Each row below holds a small network's activations on one input, seen along a few directions.
Each table varies a few parts of the input and shows all the possible inputs, shuffled.
Descriptions start from the smaller parts, as in this example, which fits no table here: line(4) and (point or ring(9) or (values(3) and ring(8))).
Shared parts are said once, and a part with two or three values counts as separate values.

Table:
row 1:  .34 -.14 -.46  .43 -.28  .38 -.12 -.40  .03 -.42  .24  .10 -.20
row 2: -.02 -.07 -.38  .57 -.01  .62  .19 -.15  .38 -.39 -.11 -.12  .05
row 3: -.25  .00  .34 -.13  .71 -.25  .21  .43 -.06  .02 -.03  .19  .22
row 4: -.58  .35  .60  .18  .23 -.63 -.19 -.21 -.75  .51  .04 -.19 -.06
row 5:  .22  .25 -.12  .40  .22 -.15  .10 -.18 -.28 -.50  .28  .57 -.16
row 6:  .12 -.25  .09 -.68 -.06 -.25  .13  .38  .04  .52  .03 -.36  .16
row 7:  .11  .25 -.03  .43  .63 -.28  .13 -.05  .14 -.24  .15  .16 -.41
row 8:  .21 -.31  .10 -.68 -.36 -.21  .09  .27 -.21  .53  .13 -.04  .10
row 9:  .21 -.15 -.36  .44  .12  .26 -.11 -.26  .45 -.19  .15 -.34 -.47
row 10:  .06 -.01  .34 -.17  .63 -.47  .17  .28 -.20  .12  .00  .13 -.03
row 11:  .15 -.06 -.52  .44 -.18  .68  .05 -.23  .04 -.45 -.08  .11 -.05
row 12:  .27  .23  .04  .48  .33 -.16  .12 -.08 -.21 -.26  .25  .39 -.45
row 13:  .15 -.09  .35 -.18  .33 -.43  .14  .16 -.45  .11  .12  .43 -.10
row 14: -.35 -.06  .22 -.22  .50 -.28  .41  .24 -.09 -.22 -.19  .41  .35
row 15: -.29 -.30 -.05 -.71 -.22 -.07  .35  .39  .15  .17 -.21 -.07  .54
row 16:  .12 -.07  .19 -.25  .21 -.41  .12  .05 -.52 -.11  .13  .62  .20
row 17: -.43  .17 -.13  .79 -.30  .03 -.51 -.63 -.12  .06  .14 -.72 -.58
row 18: -.26  .27  .34  .05 -.64  .00 -.65 -.42 -.02  .54 -.12 -.81 -.16
row 19: -.08 -.11 -.37  .49  .20  .50 -.07 -.12  .58 -.25  .13 -.27 -.19
row 20:  .04  .35 -.16  .41  .32  .16  .28 -.03 -.26 -.54 -.03  .56 -.02
row 21:  .38 -.18 -.30  .50 -.18  .36 -.11 -.29  .09 -.20  .23 -.10 -.50
row 22: -.03 -.23 -.12 -.73 -.41  .08  .23  .39 -.26  .19 -.22  .15  .52
row 23:  .17 -.29 -.04 -.74 -.48 -.21  .06  .18 -.27  .28  .11  .17  .39
row 24:  .45 -.16  .05 -.25 -.54  .20 -.35 -.08  .28  .21 -.07 -.13 -.16
row 25:  .41 -.12 -.11 -.31 -.65  .21 -.37 -.18  .22 -.01 -.07  .08  .14
row 26: -.52  .14  .41 -.37 -.46 -.40 -.20 -.11 -.51  .84  .09 -.73  .09
row 27: -.11  .33  .04  .56  .70  .04  .20  .18  .19 -.29  .11  .17 -.09
row 28: -.08  .03  .14 -.25  .30 -.10  .29  .22 -.51 -.19 -.19  .61  .33
row 29:  .37 -.09  .04 -.25 -.25  .17 -.32  .04  .54  .23 -.16 -.44 -.09
row 30:  .07 -.07  .03 -.20 -.18  .40 -.28  .20  .67  .14 -.19 -.39  .16
row 31: -.04 -.12 -.11 -.27 -.39  .34 -.08  .00  .65 -.07 -.40 -.13  .31
row 32: -.56  .57  .19  .79  .22 -.50 -.27 -.44 -.42  .06  .16 -.20 -.50
row 33: -.18 -.23  .08 -.64  .00 -.02  .16  .55  .17  .42  .00 -.32  .40
row 34:  .13 -.10 -.25 -.38 -.56  .41 -.23 -.08  .32 -.09 -.38  .13  .23
row 35: -.21  .28 -.08  .46  .50  .00  .40 -.03  .18 -.51 -.05  .39  .04
The inputs of row 7 and row 29 match in every part but one. If row 35 is changed in the same way as row 7 into row 29, which row does it become?
Answer: row 31
What is each input in this table made of?
Answer: ring(5) and (point or ring(6))
Which other rows does row 13 become when the ring(6) part takes its other values? List them by row number.
Answer: row 3, row 10, row 14, row 16, row 28
Which other rows does row 33 become when the ring(6) part takes its other values? List them by row number.
Answer: row 6, row 8, row 15, row 22, row 23

Table:
row 36:  .04 -.20  .11 -.75 -.24 -.13  .07  .32 -.02  .29 -.09  .06  .40
row 37: -.14  .21 -.09  .54  .50  .06  .22 -.04 -.03 -.45  .00  .31 -.10
row 38: -.28  .31  .04  .62  .48 -.10  .09 -.17 -.15 -.29  .07  .11 -.20
row 39: -.16 -.23  .17 -.67 -.39 -.08 -.12  .16  .10  .52 -.09 -.37  .28
row 40:  .01 -.26  .05 -.76 -.30 -.08  .06  .29  .10  .32 -.15 -.08  .36
row 41:  .16  .12 -.13  .53  .44  .01  .15 -.11 -.12 -.47  .16  .43 -.28
row 42: -.09 -.10  .25 -.67 -.26 -.27 -.05  .22 -.16  .48 -.04 -.12  .28
row 43:  .06  .10 -.17  .53  .39  .25  .12 -.03  .27 -.35  .03  .00 -.20
row 44:  .05  .18 -.15  .63 -.05  .25 -.27 -.38  .22 -.23  .04 -.20 -.38
row 45:  .18  .08 -.29  .54 -.02  .42 -.15 -.28  .35 -.39 -.02 -.01 -.27
row 46: -.05 -.12  .32 -.66 -.18 -.33 -.02  .23 -.32  .46 -.10 -.04  .28
row 47: -.07  .19 -.05  .63  .35  .08 -.01 -.13  .15 -.17  .09 -.18 -.31
row 48:  .03  .22 -.01  .61  .41 -.15  .02 -.23 -.25 -.28  .22  .23 -.38
row 49:  .07 -.20  .20 -.73 -.16 -.20  .12  .33 -.16  .27 -.13  .17  .41
row 50:  .10  .14 -.17  .55 -.15  .14 -.16 -.37 -.17 -.19  .15 -.04 -.32
row 51:  .24  .03 -.31  .46 -.12  .31 -.03 -.27 -.04 -.37  .08  .17 -.21
row 52: -.04 -.33  .02 -.75 -.36  .04  .00  .25  .23  .35 -.14 -.19  .39
row 53: -.11 -.13  .21 -.67 -.33 -.21 -.04  .19  .00  .50 -.08 -.23  .25
What is each input in this table made of?
Answer: values(2) and (line(4) or ring(5))
The inputs of row 43 and row 47 match in every part but the values(2) part. If row 36 is changed in the same way as row 43 into row 47, which row does it become?
Answer: row 42

Table:
row 54: -.13 -.05  .31 -.57  .21 -.51  .41  .40 -.46  .33  .10  .26  .31
row 55: -.25  .26  .24  .62  .84 -.25  .09 -.05 -.04 -.22  .06  .09 -.22
row 56:  .04 -.10  .24 -.69  .01 -.21  .23  .32 -.30  .02 -.24  .63  .48
row 57: -.35 -.07  .54 -.56  .38 -.48  .09  .40 -.10  .43 -.09 -.06  .30
row 58: -.34  .18 -.32  .75 -.32  .41 -.27 -.60 -.01 -.27 -.01 -.25 -.25
row 59: -.07 -.09 -.01 -.55 -.63  .13 -.20  .08  .46  .33 -.26 -.47  .29
row 60:  .15  .05 -.38  .51 -.03  .59 -.18 -.22  .63 -.33  .02 -.21 -.27
row 61:  .29  .18 -.11  .73 -.15  .32 -.30 -.36  .01 -.12  .12 -.25 -.43
row 62:  .23 -.16  .15 -.47 -.60  .03 -.27  .05 -.08  .51 -.08 -.44  .15
row 63: -.21  .31  .09  .58  .78 -.33  .26  .02 -.32 -.24  .13  .21 -.29
row 64:  .29 -.56 -.28 -.64 -.49  .37  .01  .23  .47  .20 -.14 -.28  .28
row 65: -.01  .24 -.25  .64 -.18  .41 -.21 -.32  .56 -.28 -.07 -.28 -.26
row 66: -.31 -.02  .38 -.57  .31 -.55  .26  .47 -.38  .43 -.02  .05  .23
row 67: -.07 -.09  .21 -.62  .09 -.44  .28  .40 -.45  .15  .04  .47  .43
row 68:  .34  .07 -.13  .54 -.11  .06 -.37 -.44  .08 -.12  .29 -.08 -.66
row 69:  .00  .24 -.07  .51  .56 -.20  .28 -.03 -.40 -.53  .21  .62 -.08
row 70:  .09 -.26 -.15 -.66 -.46  .30 -.17  .17  .54  .30 -.18 -.38  .29
row 71: -.05  .30  .03  .55  .67 -.28  .40 -.05 -.39 -.35  .25  .41 -.20
row 72: -.41 -.15 -.06 -.44 -.78  .13 -.25 -.20 -.12  .35 -.21 -.44  .32
row 73:  .29 -.25  .12 -.63 -.53 -.23 -.35 -.05 -.01  .51  .08 -.25 -.09
row 74:  .36 -.25 -.52  .51 -.06  .67  .01 -.15  .55 -.45  .07 -.11 -.28
row 75:  .12  .24 -.05  .46  .49  .02  .25 -.10 -.24 -.66 -.07  .77 -.05
The inputs of row 69 and row 67 match in every part but one. If row 68 is changed in the same way as row 69 into row 67, which row does it become?
Answer: row 73
What is each input in this table made of?
Answer: values(2) and (line(5) or line(6))
Start at row 64 and move only the line(6) part, one step at a time. The first step leads to row 70. Which rows follow, in order?
Answer: row 59, row 72, row 62, row 73
